Each row has a name. After each piece below comes the name of the row it's from, unless a question asks for something else. Each question is about the rows just above it. Places in a row count from 0.

[-16 -22  83 -30 -25   5] -> Q871
[ -8  20 -54  29  49  12] -> Q912
[-25  27 -51  15  24  13] -> Q647
[-84  -9  60  59  63  42] -> Q562
[ 45  -4  45 -50 -41  18] -> Q706
[-50  30  45 -21 -15  31] -> Q105
[-17 -12 -12   2  -2   0] -> Q410
[-13  -9  66 -16  21  44] -> Q704
[  6 -13   5  62 -21  43] -> Q124
[ 24  -3 -32  16   2 -23] -> Q266
[-46 -19  -6  -9 -37 -32] -> Q601
[ 28  24  -8   0  -3 -28] -> Q513
Where in the named rows is [63]?	Q562, 4
Where in the named rows is [-6]?	Q601, 2
which: [-84  -9  60  59  63  42]	Q562
which: [ 24  -3 -32  16   2 -23]	Q266
Row and place of [-54] in the named rows:	Q912, 2
Where in the named rows is [44]?	Q704, 5

[ 35 -41  10 -15 -12  -2  14 -35   3 -25 -23   1 -31  -3  -1  -3   6  30
  32  -1   7]  Q513
[ -8  18 -16  -3  25  -5  26 -10  -7 -24  12   4  -8  -8  13   0  -9   8
 -32 -25   1]  Q105
[ 34 -48  -2 -18 -17 -14  12 -41  18 -46 -43  -7 -12  -3   9   0  -1  46
  40 -15  19]  Q704
[ 35 -41  10 -15 -12  -2  14 -35   3 -25 -23 -18 -31  -3   3  -3   6  30
  32  -1   7]  Q647
[ 34 -48  -2 -18 -17 -14  12 -41  18 -39 -43  -7 -26  -3   9   0  -1  46
  40 -15  19]  Q124
[ -8  18 -16  -3 -14  -5  26 -10  -7 -24  12   4  -8  -8  -1   0  -9   8
 -32 -25   1]  Q562
[ 17 -21   3 -16 -13  30  63 -27   1 -22  21  29 -19   1 -11 -76   5  26
   5 -27 -42]  Q912
[-11  -4  -8  27 -10 -23 -12  -4   8  15 -29 -15   0   2   1  62   7   8
   9  14  16]  Q410
Where in the named rows is [15]?	Q410, 9
Which row holds [ 35 -41  10 -15 -12  -2  14 -35   3 -25 -23 -18 -31  -3   3  -3   6  30
  32  -1   7]?	Q647
Which row holds [-11  -4  -8  27 -10 -23 -12  -4   8  15 -29 -15   0   2   1  62   7   8
   9  14  16]?	Q410
[27] is at row and place	Q410, 3

[ 19 -27 -61  36  15  12  35  13  -7  44  72  -3 -13  20  12 -23 -21  -7
  13  13   1  -3] : Q562
[ -5   6 -37  -2 -13  -8 -19  -6  32  -9 -11  38  -5  32 -10 -65 -40  54
   6  -4 -66  36] : Q266
[ 59 -27 -38  46  -3  25  -7  64  78  61  -1  17  10  38 -35  -3 -34  41
 -41 -23 -42  26] : Q647
[  8 -32   5  21  13   4  19  19 -61 -14   1 -24  13 -39  36  60  31 -68
 -13  22  41 -17] : Q513
[ 15 -39  -8  23 -41   3 -23  17  -5 -66 -50  45 -15 -20 -23 -19   6  22
 -40  43 -18  14] : Q706
[ 35 -35 -37  58  34  33  26  23  24  76  75  23 -18  45 -39 -25 -17  30
   1 -28   3  15] : Q601
[  2 -17 -50   6  14 -36  18 -19  36   8   2  36  -7  48 -10 -50 -69  40
   7  13 -38  61] : Q124
which: [ 59 -27 -38  46  -3  25  -7  64  78  61  -1  17  10  38 -35  -3 -34  41
 -41 -23 -42  26]	Q647
[  8 -32   5  21  13   4  19  19 -61 -14   1 -24  13 -39  36  60  31 -68
 -13  22  41 -17] is in which row?	Q513
which: [ 35 -35 -37  58  34  33  26  23  24  76  75  23 -18  45 -39 -25 -17  30
   1 -28   3  15]	Q601
Where in the named rows is [-2]?	Q266, 3

[ -5 -19 -18 -18 -58  17  36  35  -3]  Q647
[ -8 -19 -18 -18 -58  17  13  35  -3]  Q562
[ -8 -23 -11  -7  -3 -10 -10  -4  -3]  Q706
Where in the named rows is [-11]?	Q706, 2
Row and place of [-5] in the named rows:	Q647, 0
[-4] is at row and place	Q706, 7
Row and place of [-23] in the named rows:	Q706, 1

